[[130 104 107 136]
 [123 105 107 141]
 [129 104 107 137]] >> 137

[107 126 111 105] >> 111

[107 106 100 109 132] >> 109

[119 128 124 110 146 150 132] >> 146

[111 128 100 134 153 117 118] >> 134

[[146 150 130 130 135]
 [112 111 124 117 117]
 [131 133 128 127 129]] >> 146

[[121 152 130 136 130]
 [129 129 129 129 129]] >> 136
---
[[137 142 127 134 110 110 100]
 [135 123 127 134 113 133 126]] → 123

[[125 128 134 107 135]
 [133 125 109 124 129]
 [129 123 126 132 120]] → 125

[[111 141 124 153 132]
 [115 131 137 152 141]] → 131

[[126 129 127 129 129 127 127]
 [141 128 123 126 115 133 127]
 [113 157 136 118 135 118 130]] → 128

[[118 138 113 136 127]
 [136 157 122 132 121]] → 157

[[118 139 141 124]
 [132 116 142 108]
 [106 116 139 124]] → 116

[[115 102 152 111 104 149 109]
 [115 105 151 112 104 149 108]
 [137 114 121 137 135 122 118]] → 105

[[131 130 132 121]
 [105 117 143 139]] → 117
---
[[117  98 116  98]
 [142 148 140 155]] => 148

[147 107 102 118 144 121] => 118

[103 105 109 140 115 104] => 140

[124 113 102 136] => 113

[151 110 122 116 119] => 122

[[130 138 104 150 141]
 [150 151 122 108 124]] => 122
---
[116, 150, 129, 113, 128, 134, 111]
150
[143, 145, 145, 144, 144, 150]
145
[119, 120, 145, 121, 141, 152]
120
[154, 155, 105, 156, 146]
155
[151, 126, 117, 100, 128]
126
[111, 111, 134, 100, 148]
111
---
[129 103 122 135 114 129] 114
[125 157 130 116 125] 116
[137 100 126 143 113  99 130] 99
[105 101 126  99 122 136 121] 136
[118 125 146 135 105 118 137] 118
[124 110 106 111 125] 111
[101 127 115 122 126 127] 126
---
(145, 117, 128, 144, 100, 101, 156) yields 145
(127, 100, 132, 132, 148) yields 127
(147, 107, 130, 139, 102, 106, 136) yields 147
(102, 111, 142, 110) yields 102
(138, 144, 117, 124, 156, 108) yields 138
(126, 133, 154, 121, 121, 116) yields 126
(127, 154, 127, 125) yields 127
---
118  110  142  112  132  130  134  129  138
139  135  142  141  115  118  121  133  113
118  112  137  112  132  143  135  127  142
133  139  138  123  115  147  132  132  142
118  111  115  115  138  107  132  126  118
124  114  116  132  138  106  123  127  113
139  139  140  138  115  146  123  132  140
138  138  115  140  134  108  121  127  113
-> 121

113  121  136  142  140  113  118  133  137  140  121  118  117
141  125  117  114  132  136  146  112  109  115  123  145  145
140  119  122  122  140  130  151  114  110  122  120  149  148
140  128  115  111  128  139  143  111  110  112  125  142  143
132  112  131  136  150  119  148  121  117  135  116  147  144
141  123  118  117  135  134  148  112  109  117  122  147  147
124  127  124  125  131  126  125  123  126  125  125  125  125
139  132  112  108  123  141  137  112  112  109  128  136  138
117  142  118  113  112  134  102  125  135  115  135  103  106
109  124  136  141  136  113  111  135  141  139  124  111  110
116  116  138  144  145  111  126  132  134  143  119  125  123
108  129  132  134  128  117  104  135  142  134  127  105  105
-> 127

126  127  127  126  138  128  128  127  104  127  128
119  127  127  128  132  132  128  126  111  128  127
127  128  102  127  131  129  130  125  127  127  128
127  127  126  128  139  128  128  128  102  128  128
122  128  113  127  132  137  128  126  127  128  128
-> 127

142  134  132  136  139  136  137  106
134  121  139  123  133  131  131  106
122  135  120  131  124  124  122  152
134  122  135  125  136  132  132  103
124  114  136  115  129  127  127  114
115  124  124  121  122  122  122  150
123  133  119  129  120  121  123  150
-> 121

142  115  142  120  141  147
117  142  135  117  130  109
126  136  146  110  140  118
135  115  110  147  118  145
138  124  154  107  149  135
147  112  127  135  135  149
133  122  134  124  133  139
-> 124

142  124  117  128  117  132  115  134  131  115
113  123  139  129  139  126  122  132  130  122
125  118  136  127  134  125  119  139  130  119
133  131  117  128  122  125  143  119  126  143
126  121  124  128  126  125  105  143  118  107
136  122  109  128  116  125  127  130  142  126
130  128  119  128  125  131  125  133  130  126
-> 133

129  119  124  131  127  116  147  110  110
122  150  138  130  114  132  151  143  130
114  149  132  125  145  127  110  126  149
112  135  124  126  150  120  110  112  147
112  132  133  131  145  116  138  110  136
112  139  127  125  149  122  110  117  148
146  119  128  130  106  137  139  144  111
145  123  130  130  106  137  145  144  110
-> 145
---
[136 115 127 153 139 130 119] 127
[117 124 150 135] 150
[146 104 136 110 143 117 149] 136
[147 150 103 107] 103
[107 139 156 117 112] 156
[107 142 129 113] 129
[149 116 103 128 131 133 125] 103
---
[109 137 106 115 135 145]	135

[[133 120 139 122]
 [135 117 143 120]
 [150 142 148 105]]	139

[128 128 126 157]	126

[137 154 105 111 139]	111

[[137 123 137 136 139]
 [137 120 140 137 139]
 [150 132 124 137 113]]	136

[117 145 124 136 131 135 157]	135

[[143 104  98 147 141 115]
 [142 109 106 143 140 115]
 [126 142 142 124 125 137]]	141

[118 123 151 117 120 125]	120

[136 135 119 150]	119

[139 102 111 138 122 140]	122
---
[[123 114 113 118 120 116]
 [126 122 121 144 123 124]
 [126 125 123 156 130 122]] -> 156, 113

[[130 101 130 125]
 [124 149 121 148]
 [137 129 107 130]] -> 149, 101

[[111 138 101 128 116 142 156]
 [116 141 109 125 129 139 124]
 [138 150 106 150 114 114 127]] -> 156, 101

[107 128 102 141 137 119] -> 141, 102

[148 154 136 122 151] -> 154, 122

[155 108 117 127 122 121] -> 155, 108

[[113 135 121 144 136]
 [129 135 121 153 125]] -> 153, 113

[150 153 115 118 117] -> 153, 115

[132 129 125 127 143 125 105] -> 143, 105
---
[105 110 108 106 113 100] -> 100
[ 99 131  99 125] -> 125
[137 123 114 112 122 106 124] -> 124
[ 98 121 122 131 124 145] -> 145
[153 116 121 131 136] -> 136
[118 100 113 117 118 119] -> 119
[108 150 109 147 133] -> 133
[125 125 128 139 127 105 129] -> 129
[157 139 138 143 133] -> 133
---
139,128,129,129,137
107,152,122,123,153
113,130,129,136,126
-> 152

145,117,105,121
126,132,158,128
116,128,147,142
-> 132

133,124,130,103,128,136,138
133,124,130,103,128,136,138
132,121,142,110,121,132,142
-> 124

132,153,147,125,126,138,109
129,122,132,125,133,128,144
129,135,125,124,132,127,112
-> 122

122,146,146,105,156
132,118,118,114,136
126,111,110,125,127
-> 118

127,110,148,110,135,106
101,122,150,126,136,114
106,122,116,148,129,130
-> 122

119,119,117,130,132,132
105,103,105,130,138,138
135,135,137,131,128,128
-> 103

118,122,118,157,112
109,115,109,150,142
126,121,126,102,106
-> 115
